A small network was shown many inputs. Here are its activations along a few directions, one row for each input.
In each table, some parts of the input vary, and every possible input appears once, in random order.
Descriptions start from the smaller parts, as in this example, which fits no table here: values(2) and (point or ring(9) or (line(4) and ring(8))).
Shared parts are said once, and a part with two or three values counts as separate values.
(in the rows, 128 means zero)

Other details of the inputs vary at random and push rows far along three fixed directions, the same in every table; ignore that.
These rows show it; all are for the same input, with only those details redrawn:
[119 133 129 103 118 101 129 112  80 121  94]
[128 128 108 127 136 123  97 128  87 112 106]
[158 173 169 110 109  63 144 122 148 180 140]
[158 143 103 156 151 130  68 149 128 132 139]
[169 179 158 127 118  71 126 132 160 184 152]
[ 93  90 147 103 138 145 122 140  65  97  89]
[127 124 104 131 141 132  91 132  86 109 105]
[137 116 167 134 152 141  99 172 138 140 143]

A family of inputs:
row 1: [126 126 121 130 114 130 102 119 109 122  92]
row 2: [ 88 170  53 141 121  93 106  85 119 149 117]
row 3: [168 103  74 167 134 143 109 140 153 118 151]
row 4: [ 79  92 142 105 114 153 144 154  91  75  83]
row 5: [153  97 153 141 133 147 145 142 141 180 153]
row 6: [114 156 134 112 128 109 149 100  88  83 111]
row 7: [132  94 108 117 113 121 146  85  89 132  96]
row 8: [104  83 158  88 138 155 164 122 145 143 143]
row 9: [133 183  74 130 131 126  84 115 148 135 141]
row 10: [160 164 159 113  96  58 158 133 168 152 155]
row 11: [145 125  62 146 153 165 106 122 141 148 166]
row 12: [135 143 148 106  97  94 218  69 109 144 128]
row 13: [ 89 116  97 160 130 123  98 124  94 138  93]
row 14: [158 119 101 149 163 159  99 142 191 156 189]
row 15: [ 87  87 139 101 129 142 144 157  78  68  98]
row 16: [116 153 112 141 134 145 113 114 107  79 110]
row 17: [157 187  88 163 148 121 100 117 144  98 133]
row 18: [116 119 201 139 138 171 129 159 169 108 142]
row 19: [157 168  90 155 122 114  77 123 132 144 118]
row 20: [ 98 165 152  70  81  94 169  83 137 148 107]
row 21: [ 83  84 141 107 109 153 142 148  96  71  82]
row 22: [134  93 197 124 149 148 110 175 144 144 148]
row 23: [104 120 172 102 165 161 115 174 154 133 166]
row 24: [ 97 119 168 157 122 109 141 178 176 163 149]
row 25: [124  69 191 109 117 148 203 168 146 151 153]
row 26: [129 152  84 138 142 154  71 132 158 122 144]
row 27: [124 123 108 139 112 142  90 119 105 113  85]
row 28: [102  73 127 121 141 169 161  98  82  73 104]
row 29: [116 137 120  77 101 105 202  76 114 168 130]
row 30: [172 152  72 172 135 134 130  94 131 131 158]
row 31: [136 146  86 130 156 143  70 133 141 118 159]
row 32: [138 112 148  97  90  83 187  75 109 163 104]
row 33: [ 90 125 179  79 143 144 153 149 149 135 128]
row 34: [127 108 193 126 153 153 122 183 157 149 128]
row 35: [148  73 135 147 137 155 138 165 162 121 158]
row 36: [158 134  44 146  99 106 149  95 104 126 125]
row 37: [110 129 124 115  81 114 145 121 118  99  86]
row 38: [144 168  60 137 109  90 118 116 118  97  99]
row 39: [111 183 163 150 109  65 166 103 166 172 144]
row 40: [160 196 162 139 109  89 144 108 185 147 154]
row 41: [120  90 103 152 171 183  56 170  88  88 116]
row 42: [128 115 111 126 120 124 169  71  99  94 112]
row 43: [164 148 148 164 165 141  90 152 172 112 180]
row 44: [139  71 171 136 142 172 147 162 135 168 153]
What do these inputs look like to the network?
Answer: values(4) and (point or line(4) or line(6))
Changing only the values(4) part turns row 19 into row 4. The same change can be made to row 22. Which row results?
Answer: row 10
Changing only the values(4) part turns row 38 into row 33. The same change can be made to row 35. Which row results?
Answer: row 14
Which other rows does row 25 become when the values(4) part takes its other values? List them by row number.
Answer: row 12, row 29, row 44
List by row number the other rows that have the values(4) part in common with row 17.
Answer: row 6, row 12, row 16, row 18, row 28, row 30, row 39, row 40, row 42, row 43
Which other rows does row 5 become when the line(4) part takes its other values? List them by row number.
Answer: row 7, row 32, row 44

A family of inputs:
row 45: [155 117  89 156 142 127  93 127  90 124 118]
row 46: [119 113 117 104 108 125 152  80  69  99  79]
row 47: [156 192  95 133 118  89 139  85 166 171 155]
row 48: [107 113 205  62 104 117 211 131 144 143 130]
row 49: [ 87 119 117 106 137 141 155  96  99 102 116]
row 50: [127 135  80 162 134 136 119 118 124  88 134]
row 51: [172 192  89 126 110  73 142  95 167 148 164]
row 52: [137  85 145 175 157 162  98 198 158 144 156]
row 53: [108 105 118 128 106 136 147 110 106 104  96]
row 54: [ 60 130 134  93 129 137 116 117  73  92  76]
row 55: [150 162 123 136 117  97 128 108 159 190 155]
row 56: [163 183  95 136 110  88 126  81 168 180 148]
row 57: [126  92 143 158 173 176  93 184 152 163 166]
row 58: [115 158  89 155 130 120  73 135 115  88  97]
row 59: [108  89 131 107 120 136 143 104  57  98  80]
row 60: [130 104  84 127 126 145 104 132 103 113 115]
row 61: [112 124 224  98  99 108 217 137 168 157 140]
row 62: [101 136 166 104 129 120 118 131  95  97  87]
row 63: [118 117 225  81 113 118 208 122 132 142 129]
row 64: [159 220  95 124  99  57  94 112 151 149 132]
row 65: [148 110 168 156 171 175 111 172 160 112 183]
row 66: [146  91 145 137 153 180 101 180 176 135 161]
row 67: [122 103  53 167 127 148  88 119  86  88  95]
row 68: [145  83 144 143 159 162  95 196 155 148 161]
What do these inputs look like to the network?
Answer: values(4) and (point or line(5))
Changing only the values(4) part turns row 48 into row 47. The same change can be made to row 66. Which row results?
Answer: row 56
Which other rows does row 67 become when the values(4) part takes its other values? List them by row number.
Answer: row 55, row 59, row 60
